Each row below holds a small network's activations on one input, seen along a few directions.
Each table varies a few parts of the input and shows all the possible inputs, shuffled.
A made-up example of a description, with smaller parts first: values(2) and (point or ring(11) or (line(4) and ring(5))).
Shared parts are said once, and a part with two or three values counts as separate values.

Rows:
R1: [  6.7  -7.2 -13.6 -27.9 -23.7 -16.2   4.3  34.3  38.1 -32.4 -20.6]
R2: [  9.5  15.3   3.6 -12.4 -19.0 -12.9  -5.5  30.2  19.2 -30.1 -15.9]
R3: [-12.8 -11.8  -8.2 -21.5  27.3  17.9  46.0 -26.3 -28.4  77.1 -14.1]
R4: [ -9.4  18.7   8.9  -3.3 -25.2 -16.8  -2.2  22.9  14.8 -34.8  -9.3]
R5: [-31.7   6.6  12.2  10.1 -10.3  -2.3  10.3  28.9  16.3 -42.5 -21.2]
R6: [ 39.7 -16.5  -8.8 -16.0 -33.3   3.7 -48.4  -4.3   3.6  -9.4  13.1]
R7: [ 21.1 -47.8 -23.4 -17.9  53.7   2.7  69.5 -24.9  36.3  65.9 -25.6]
R8: [  4.2 -29.2 -15.4  -7.3  16.0  43.7  21.6 -46.8 -42.3  82.5   0.7]
R9: [-47.8   8.7   2.6  28.6  10.8  -0.3  25.7  29.0   4.6 -36.2  10.1]
R10: [ -8.7  22.8   5.3  26.6  -1.3  -3.4 -22.3  -7.1 -21.0 -23.3  20.5]
R11: [ -4.8 -11.2 -16.8 -12.5  24.7  27.9  32.8 -37.0 -34.0  82.5  -8.5]
R12: [-27.4 -20.4 -17.3 -17.6  23.3  24.9  75.4  -9.7  -7.2  61.8 -32.8]
R13: [ 26.5  16.4   0.1  -7.4 -19.1  -0.4 -36.8   4.5   3.5 -16.3  -0.5]
R14: [  2.6   4.1   7.3  30.9 -11.1  10.6 -32.0 -15.6 -28.5 -22.3  30.1]
R15: [ 21.0   0.9  -3.1 -31.5 -20.1 -21.5 -25.1  16.3  17.9 -15.4  -3.0]
R16: [ 18.3  15.1   8.7 -17.8 -16.6 -11.4 -23.0  16.0   9.8 -23.0  -6.8]
R17: [ 41.9 -39.4 -22.5 -13.9  54.3   6.0  27.7 -51.1  10.4  85.1  -3.1]
R18: [-42.1  18.0   8.4  31.0  11.9  -7.6  12.6  25.1  -7.3 -26.5  20.5]
R19: [ 34.9 -39.6 -14.7 -22.5  57.6  -4.4  41.2 -40.4  17.4  80.0  -8.5]
R20: [-24.7  19.4   4.6  35.4  10.3   4.7 -19.2   0.6 -23.4 -13.9  35.9]
R21: [ 13.2   1.5  -7.9 -26.4 -23.4 -23.8  -9.3  30.2  26.8 -22.1 -11.5]
R22: [  0.0  18.6  14.1  -8.9 -22.7 -15.0 -20.1   8.9   5.2 -27.7   0.0]
R23: [-33.5  18.6  13.1  25.8  13.4  -6.6  -4.9  12.1 -17.5 -20.8  29.5]
R24: [-16.9  21.4  13.9  17.0   1.2 -14.3  -8.7   4.1 -15.0 -29.4  14.5]
R25: [-25.8  20.9   9.1  22.7  -0.1 -15.5   9.0  17.3  -5.6 -35.9   5.9]
R26: [-25.6  17.8  18.8  12.2  -9.3 -11.5  -4.3  24.4   3.4 -32.5 -11.7]
R27: [-20.7 -12.2 -11.6 -16.3  25.1  17.9  62.7 -14.1 -18.7  73.4 -23.0]
R28: [-16.1  17.7  23.8   6.3  -7.6 -10.3 -21.8  10.5  -5.9 -25.8  -3.0]
R29: [  8.0  20.3   5.6   1.4 -25.9  -4.6 -34.1  -2.3  -0.7 -21.3   6.5]
R30: [-31.8  11.2   3.3  20.2  -1.3  -7.9  22.3  22.0   6.7 -45.1  -3.9]
R31: [ 36.9  -2.8   2.2  -2.4 -28.8  13.2 -46.2  -5.3  -4.7 -15.3   9.7]
R32: [-13.7   1.8   6.4  39.1   0.9  17.3 -28.5  -7.9 -30.6 -13.5  44.9]
R33: [  3.5   0.0  16.9  20.8 -20.0  14.9 -45.0  -9.8 -19.6 -19.2  13.3]
R34: [ 29.1 -40.2 -17.2 -17.0  56.0  -4.5  57.0 -30.0  25.3  77.8 -15.9]
R35: [ 19.6   0.2   7.6   6.5 -35.1  10.4 -43.9 -11.7  -9.2 -20.7  16.5]
R36: [ 48.4 -54.8 -20.3  -8.7  45.5  20.5  17.2 -60.2   2.5  84.3   5.2]
R37: [  2.9   5.7  -2.4 -14.5 -19.4  -5.0   8.6  34.6  31.2 -40.2 -25.1]
R38: [ 28.6   2.8 -11.4 -21.8 -23.4 -11.6 -38.7   5.7  12.3  -9.5   3.0]
R39: [-15.4   8.8   2.8  -5.6 -25.0  -8.6  11.7  27.4  26.5 -44.9 -18.9]
R40: [ -8.0  19.9  15.2  16.5 -10.3   0.1 -35.8  -0.5 -12.2 -20.1   3.1]
Changing only one part turns R40 into R28. The same change can be made to R20. Which row results?
Answer: R23
Changing only one part turns R37 into R31. The same change can be made to R1. Which row results?
Answer: R6
Describe the family of inputs behind these rows.
Answer: line(5) and (values(2) or line(6))
Change only the line(6) part in R2. List by row number the other rows that result.
Answer: R4, R18, R21, R25, R26
Start at R7 and move only the line(5) part, one step at a time. The first step leads to R34. Which rows follow, in order?
Answer: R19, R17, R36
Change only the line(5) part in R39. List by row number the other rows that result.
Answer: R4, R22, R29, R35

Rows:
R41: [ 12.2  -4.7  -6.9 -36.7   9.7  -0.2  26.6  40.0  54.2   5.3 -29.5]
R42: [-66.7  35.5  29.1  46.2 -22.0 -11.9   0.6  34.7  12.2 -66.5  18.1]
R43: [-15.7   2.3 -10.5 -24.6 -33.0  63.8   2.6 -40.4 -75.1  82.9 -18.8]
R44: [ 70.8  -9.0   0.6 -23.7 -30.6  -2.0 -36.8 -22.6   3.7 -16.3  -9.6]
R45: [-15.3  29.0   2.4  64.7 -11.6  19.0 -49.9   4.4 -47.0 -56.9  54.8]
R46: [ 40.7 -52.7 -21.5   3.1  22.8  15.2 -11.6 -26.9  -2.9  56.2   9.1]
R47: [-19.5  22.0  29.3  49.8 -37.0   2.9 -62.4  -4.4 -17.7 -45.3  46.5]
R48: [-13.7  40.2  22.9   3.4 -19.0 -30.1  -3.8  43.7  24.7 -49.9 -35.2]
R49: [-10.8  15.1  15.0   7.1 -25.3  -7.6 -85.7   3.9 -19.3 -52.3  18.7]
R50: [-58.7   8.3  -0.1 -36.1 -21.4  45.6  71.4   3.4 -55.8  67.4 -53.8]
R51: [  2.2 -28.5 -17.0 -20.7  12.2 -17.1  53.2   1.7  45.7  15.6 -27.0]
R52: [-61.8  43.5   1.6  59.1   4.6   5.3  14.6  43.1 -16.8 -80.5  27.4]
R53: [-24.0  -9.8   5.7  10.6  86.3 -19.3  80.2 -19.0 -17.4  68.0   8.4]
R54: [ 36.6  11.9 -18.0 -31.3 -47.3 -18.8 -55.8   4.5   5.3 -19.2  23.1]
R55: [ 16.2 -13.1  -1.1  16.0  69.8   0.3  13.6 -58.9 -39.5  85.3  41.2]
R56: [-15.7 -29.3  -8.8   9.2  62.3   7.1  74.0 -28.1  21.0  37.2 -15.0]
R57: [-54.7  20.9  23.8   0.2 -13.1 -23.0 -15.4  47.2   3.6 -77.5 -10.8]
R58: [ 29.5 -37.3  -6.3  10.6  45.5  25.0   9.8 -66.2  -9.2  54.7  20.5]
R59: [ 53.5 -42.3  -4.5 -22.0  -5.2   1.1  -8.8 -36.8   8.1  30.7   9.3]
R60: [-11.9  22.2 -20.9 -36.0 -33.0 -37.7  12.7  47.8  36.2 -38.8 -10.3]
R61: [ 35.1  28.0  24.4   6.8 -33.6 -11.9 -70.1   2.1  -7.0 -30.0  -1.4]
R62: [ 16.1   7.9 -12.1 -25.2 -13.3 -21.9  28.9  17.0  44.4 -32.8 -47.0]
R63: [ 65.8 -20.8   5.3 -35.2  -7.2  18.3 -37.2   0.5  13.8  20.8   6.8]
R64: [-10.2 -39.2 -32.3   4.6  39.4  -2.2  49.2   9.3  34.6  41.8 -25.4]
Changing only one part turns R45 into R52. The same change can be made to R55. Which row results?
Answer: R53
Describe the family of inputs behind these rows.
Answer: values(2) and (point or line(11))
